These are the activations of a small neural network, seen along a few directions. Each row is one input.
In each table, some parts of the input vary, and every possible input appears once, in random order.
A made-up example of a description, with smaller parts first: line(4) and (point or (values(2) and ring(5)) or ring(11)).
Shared parts are said once, and a part with two or three values counts as separate values.

Other details of the inputs shift rows strongly along two fixed directions, in all tables alike. That doesn't count.

Table:
R1: [ -5  -5  32 -25  15  29  17   4 -14   9  -6 -24  13 -14]
R2: [ -3  30 -40  21 -22 -27 -32 -18   6 -15   1   0 -10  14]
R3: [-16 -24  48  -3  15  24   0 -19 -10  -7  -6 -29  -8 -12]
R4: [-26 -27  29 -19  13  21  22  -9 -26  17  -5 -30   2 -29]
R5: [ 33  76 -45  18 -27  -9 -30  -1  18 -30   3  13 -17  49]
R6: [-26 -27  31 -13  16  16  17  -1 -23  11  -4 -32  -3 -33]
R7: [ -4 -33 -15  19  -5 -34  -7  -4  13  23  22   1  37 -30]
R8: [  0  10 -34  18 -23 -20  -4  -2  -2   8  -1  28  -7  16]
R9: [-11 -20  15  33 -20 -30 -24 -22  18  13  29   9  28 -37]
R10: [-21 -39 -13  12 -17 -30   1 -12  -6  25  13   1  18 -29]
R11: [-22 -42 -15   8 -16 -30   1 -12  -4  22  15   1  19 -28]
R12: [ -1   9  12 -17  13  22  13   9 -16 -16 -12  -7 -24  11]
R13: [ 14  36  40 -10  16  39  -1  -1   4 -26  -9  -6 -18  35]
R14: [ 15  14 -28   7 -19 -20  -9   7  10   2   5  27  15  19]
R15: [ 11  19 -38  20 -12 -14 -10   1   0   1  -1  31 -18  24]
R16: [ -5 -16 -29   7 -17 -22   0  -5   5   3   6  15   4   2]
R17: [-26 -36  27 -17  16  11  16  -2 -18   6   2 -31   2 -34]
R18: [ -7 -12 -12  23 -16 -26 -13  11   5  24  13   8  20 -22]
R19: [-10 -35  10  30 -21 -52 -21 -14  24  34  23  -4  25 -31]
R20: [ -2   4  35 -26  24  32  17  14 -11  -8  -8 -25   2  -7]
R21: [-25 -40  24 -26  17  23  24  -9 -10   5  -1 -33   6 -27]
R22: [-12 -19  32 -10  21  24   9   2 -13  27   3 -30  15 -36]
R23: [-16 -37  48  -7  12   6   3 -18  -7  11  -8 -38  -7 -29]
R24: [  6   1 -35  16 -10 -25 -11  -3   2   2   6  25  -8  13]
R25: [-21 -50 -25  21 -18 -42  -8  -4  13  13  20   4  20 -31]
R26: [ 37  54 -38  12 -10  -3 -14  16   9 -13  -5  41 -14  50]
R27: [ 37  42 -45  12  -7 -11  -9  13  25 -26  -3  40  -4  52]
R28: [ 17  32  17 -35  23  47  24  12  -1 -28 -22  -8  -7  32]
R29: [  6  -8 -46  17 -13 -28 -11  -3  18  -5   9  27  -3  15]
R30: [ 18  35  19 -35  21  47  23  12  -6 -26 -21  -8  -9  33]
R31: [ -5 -32 -17  24 -10 -39 -14  -3   8  32  24   5  35 -34]
R32: [  8  25  22 -17  16  33   9  19 -12  -9 -12  -9  -9  12]
R33: [ -2   6  36 -23  23  32  15  15 -13  -5  -8 -24   0  -7]
R34: [ 21  35  20 -31  30  45  15  12  -8 -20 -15  -9 -15  28]
R35: [ 10  28  22 -27  14  42  14  12 -15  -5 -17  -9  -6  18]
R36: [ 13   6 -19  20 -24 -37 -23 -13  20  -3  -9  27 -18   2]
R37: [  7   2 -33   8  -7 -17  -7  -2   3  -4   4  23 -10  16]
R38: [ 15  50   2 -16  11  38  14  16 -15 -30 -27  10 -45  45]
R39: [-11 -36  -8  16  -7 -31  -3   4  16  14  17  -5  36 -32]
R40: [ 32  46 -39  11 -15 -15  -9  22  20 -29  -4  41  -8  51]
R41: [-14 -16  23 -16  23  26  16  -6 -22   9  -7 -25  -9 -19]
R42: [ -3  -3   5  23 -14 -11 -24 -22   6 -14   3  17  -6  -6]
R43: [ 13   9 -36   6  -6 -10  -5   0   9 -14   0  24 -14  27]
R44: [-22 -45 -13  13 -12 -32  -2  -3   4  13  16  -3  15 -31]
R45: [  8  28  19 -22  11  39  11  13 -13   0 -16  -6  -7  16]
R46: [ -2   3  54 -21  17  19   7  -8   8   7 -10 -26  -7 -26]
Each input here is: values(2) and (point or line(4) or (values(3) and line(6))).
Changing only the values(2) part turns R27 into R29. The same change can be made to R30. Which row results? -> R16
Start at R9 and move only the line(4) part, one step at a time. The first step leads to R13. Which rows follow, in order? -> R19, R46
Change only the values(3) part in R39. List by row number the other rows that result. -> R27, R28

Table:
R47: [  7  37  37 -18  11  34   1 -16  -7 -23 -26 -14 -53  28]
R48: [-19  -7  25 -11  14  23   6  -9 -20 -16 -11 -29 -28 -10]
R49: [ 42  68 -69  -5 -17  -8   3  30  14 -23 -19  49 -23  77]
R50: [  0  -1  14 -21  24  16  17  20  -8  11  -7 -24   2 -14]
R51: [ -8 -63 -35  24 -27 -63  -3  -4  25  24  25  29  42 -21]
R52: [ -9  -8  21 -23  14  33  28   8 -28  16  -7  -4   6  -6]
R53: [-30 -62  43   0  17  -3   6  -9   8  10  18 -36  35 -58]
R54: [-20 -23  13 -30  15  26  26  -8 -24  -2 -19 -18 -26  -6]
R55: [ -1  14   4 -24  17  31  12   2  -9  -5   0 -38  10  -6]
R56: [-12 -39 -26  42 -25 -53 -16   5   2  47  29  30  35 -35]
R57: [-16 -19  20 -16  19  20  15  -2 -19  -2 -14 -17 -32 -13]
R58: [ -9   9  18 -10  14  37   8  -8 -22   1   2 -18  12  -3]
R59: [ 42  48 -15  22 -23 -22 -25  -3  41 -31  -6  48 -17  50]
R60: [ -3   8 -51  23 -25 -25 -21 -20   0 -17   3  19 -14  21]
R61: [-34 -42  40   7   7   6   3  -4 -21  33  19 -34  35 -61]
R62: [ 13   6 -40  20 -19 -26 -18  -8  30 -23  17  31  16  27]
R63: [ -5 -59 -21  34 -18 -62 -13  -1  28  23  27  25  35 -29]
R64: [ 17  28 -47  23 -21 -35 -21  17  15  -3  10  19   7  14]
R65: [ 25  56  28 -26  13  28  -2   8   3 -13 -21 -17 -21  20]
R66: [ 18  49  42 -10   7  45  -4   2  -7  -7 -21  -1 -21  26]
Changing only one part turns R54 into R52. The same change can be made to R48. Which row results? -> R61
What is each input in this table made of? -> values(4) and (point or line(4))
Which other rows agree with R53 in the values(4) part? List them by row number. -> R51, R59, R62, R63
Change only the values(4) part in R50. List by row number the other rows that result. -> R56, R57, R63
